[-1.83, 0.46, 1.81, -1.63, 0.98, 0.82]	-1.63
[[12.56, -9.45, -6.02, 6.85, 2.04, 0.37, 2.23], [-16.33, -6.10, -8.78, -8.06, -7.56, 0.73, -1.41]]	-7.56
[165.96, 31.84, -91.01, -96.00]	31.84
[-0.003, 0.106, -0.147, -0.016, -0.023]	-0.147
[-0.133, -0.009, 0.133, 0.024]	-0.009
[[0.019, -0.416, -0.439, 0.432, 1.115, -0.894], [-1.956, -0.687, 0.457, -0.355, 0.466, 0.757], [0.429, -0.797, 0.277, -0.756, -0.520, 1.538]]	-0.756
[[9.2, -2.9, 2.8, 3.9], [-12.3, 16.3, -20.4, 6.3]]	16.3
[[-0.05, -0.18, 0.03, 0.05, 0.13, -0.16], [-0.05, 0.01, -0.08, -0.10, -0.10, 0.00]]	-0.10
---
-12	-27	-38	-29 out -27

-22	-9	13	11
5	-7	-40	-30
3	6	21	8
out 6

12	15	41	-12 out 15

0	9	2	-10
-31	23	14	17
9	3	-2	-9
out 3

15	19	-21	5
21	-8	-11	8
18	30	-35	3
out 30

0	-27	39	-13 out -27

-36	19	1	-5 out 19
---
[[  7  -2  13  29 -16  11]
 [-12  33 -11   6 -31 -10]] gives 6

[[ 26  15  13 -17 -22   6]
 [-23  11 -28 -31  -8  11]] gives -31

[[ 34   0 -18 -10   5]
 [ 32  11   5  35 -21]] gives 5

[[ 13 -18  38   2 -39]
 [  0  -1   1  -1  -3]] gives 1

[[ -8  26 -13 -11  18 -12]
 [ 11 -19  40  21  17  31]] gives 21

[[  1 -10  32  -2]
 [ -2   7 -28   1]] gives 7

[[ -5   1  -8 -16  41  -2  11]
 [  0 -35 -22  -2   8  -6   6]] gives 8

[[ 30   2  -8   3  10 -14  11]
 [  4   1   4  32   6 -10  15]] gives 6

[[-16  -3  13 -42   2  -9]
 [ -4  -1   3 -11   1  -2]] gives -11

[[-17 -36 -23   6]
 [-10   3   2  -6]] gives 3
---
[-39  41 -22  35 -19] -> 35

[-27  -6 -10   4   5  34  22] -> 4

[[ 17  22  -1  10  -3  -1   4]
 [  5  -4   4  -7  -7  -5  -4]
 [ -7 -34   9 -35 -18  -1  -1]] -> 10

[[-19 -17  -5  -6  -9]
 [ -2   0  23  37  18]
 [-17 -24  15  16   5]] -> -6

[ 32  20 -26 -17   2   7 -28] -> -17

[[-26  20 -13   1 -21]
 [-36   0 -16  -7 -38]
 [-13   2   2   0 -13]] -> 1

[-24   0  -9 -36  -7  23  -9] -> -36

[[ 26  17  -9  34]
 [ 17  -1 -19 -31]
 [-21 -21 -22 -30]] -> 34
---
[-41, -26, 15, -3, -42]
-3
[22, 40, -33, -11, 11]
-11
[-36, -15, -21, 5, -5]
5
[-6, -23, 7, 36, -6]
36
[26, 26, 8, -13, 33]
-13
[39, -5, -29, -19, 38]
-19
[16, 1, 9, 12, -41]
12
[2, -8, -36, 4, 0]
4
---
array([7, 9, 7, 1, 7, 3]) => 7, 3

array([[4, 6, 7, 3],
       [7, 3, 2, 6],
       [4, 3, 2, 7]]) => 4, 7

array([9431, 7971, 3112, 6446, 7418]) => 9431, 7418

array([9628, 8843, 2926, 5305, 4096, 7974]) => 9628, 7974

array([[  74,  275, -213,  130,  874],
       [   8,  259, -835,  162,  -67]]) => 74, -67

array([[3, 3, 9, 0],
       [4, 6, 5, 3],
       [3, 8, 6, 6]]) => 3, 6

array([[2, 1, 2, 3, 3],
       [5, 6, 0, 1, 7]]) => 2, 7
---
[5 1 5 7 5] result: 5, 7

[13 32 14 95 32] result: 14, 95

[770 685 248 600 581] result: 248, 770

[ 29  35 -32  -2  23] result: -32, 35

[[-934 -749 -379 -850  418 -648 -305]
 [-938 -752 -377 -844  493 -590 -302]
 [-907 -583 -166 -642  610 -579 -303]] result: -844, 610

[9 6 4 6 5 1 5] result: 6, 9
---
[-27   9 -31  -9  25] ==> -31, 25
[26 16 -8 11 32] ==> -8, 32
[  4   0  43  18  -2 -13  -8] ==> 18, 43
[ -3  11  19 -20   2  31  12] ==> -20, 31
[  4 -42 -25 -22 -39] ==> -25, 4
[ -8 -22  25 -23   9  -2  36] ==> -23, 36
[ 11  12 -33   6  -3] ==> -33, 12
---
[-34  10  -1  -1 -14] gives -14

[[  8   8  42 -20   2]
 [ -7  23  31   1  -1]] gives -7

[-30 -38 -20 -14  23  41  42] gives -30

[-40  11  35   1  43] gives 1

[[-27 -14  -5  21  15 -41]
 [-20 -20  -4  19  13 -34]] gives -34

[ -3 -12 -31   6] gives -12

[[-18   8  25   7  10  36 -10]
 [  0   6 -24   6  32  21  -4]] gives -18

[ -2  39  -6   6  29 -31  21] gives -6

[-22 -26  34   8   1] gives -22
---
[-28  26   4  20 -37  -2  20] -> 26
[  9  -5 -13  -7 -35] -> -5
[ 5 32 10 -5 15 16 38] -> 32
[  1  -3 -39   0  27] -> -3
[  2   5  16 -31   7] -> 5
[ 31 -41  20  22  30 -14] -> -41
[ 13  15  12  14 -32  19   6] -> 15
---
-13,33,-33,17,-17,-10,-18
8,-29,-2,-8,24,11,-29
-> -33

-6,9,0,15,-20,-2
13,32,2,-35,35,-6
-3,2,-10,-39,31,-12
-> 0

3,-38,30,11,-17,-25
-12,-41,38,-41,-9,0
15,-25,7,-19,12,42
-> 30

43,-31,-22,-11,-43,-23,-8 -> -22

19,-8,2,14,0
-36,13,-4,-19,2
-> 2

-10,41,-9,2,5,-20,-21 -> -9
---
[  5  -4  -2 -36]	-36

[[ 40 -26  29 -21]
 [ 19  -3  13  -4]
 [ 33 -23  20 -12]]	-12

[[  1 -26 -22 -14  -1  14  -5]
 [ 18  -3   4   3  14  41  11]
 [-12  -9  19 -39  14  33 -16]]	-16

[-2 -6 -2 15 42 24]	24

[35  0 -8 15 20  1 -2]	-2

[  3  35 -15 -14  24  41]	41
---
Q:
[[-35  15  -2  21]
 [ -1  -9  -5  -1]
 [ 26 -25  -4 -20]]
A: -25

Q:
[[39  9 19 -6]
 [29  7  9  2]
 [-4 -4 -1 31]]
A: -4

Q:
[[ 28 -11   5   8]
 [ -8   6 -39  12]
 [-31  13   9 -12]]
A: 13

Q:
[[-14 -21   5   3]
 [-11 -26   0  -1]
 [  1 -32 -18 -13]]
A: -32

Q:
[[ 14  -7 -20   2]
 [ -9  -3  -9 -40]
 [  2  14   7 -26]]
A: 14

Q:
[[  4  14  10   0]
 [ -9 -32  -9  23]
 [ 12   0 -17 -10]]
A: 0
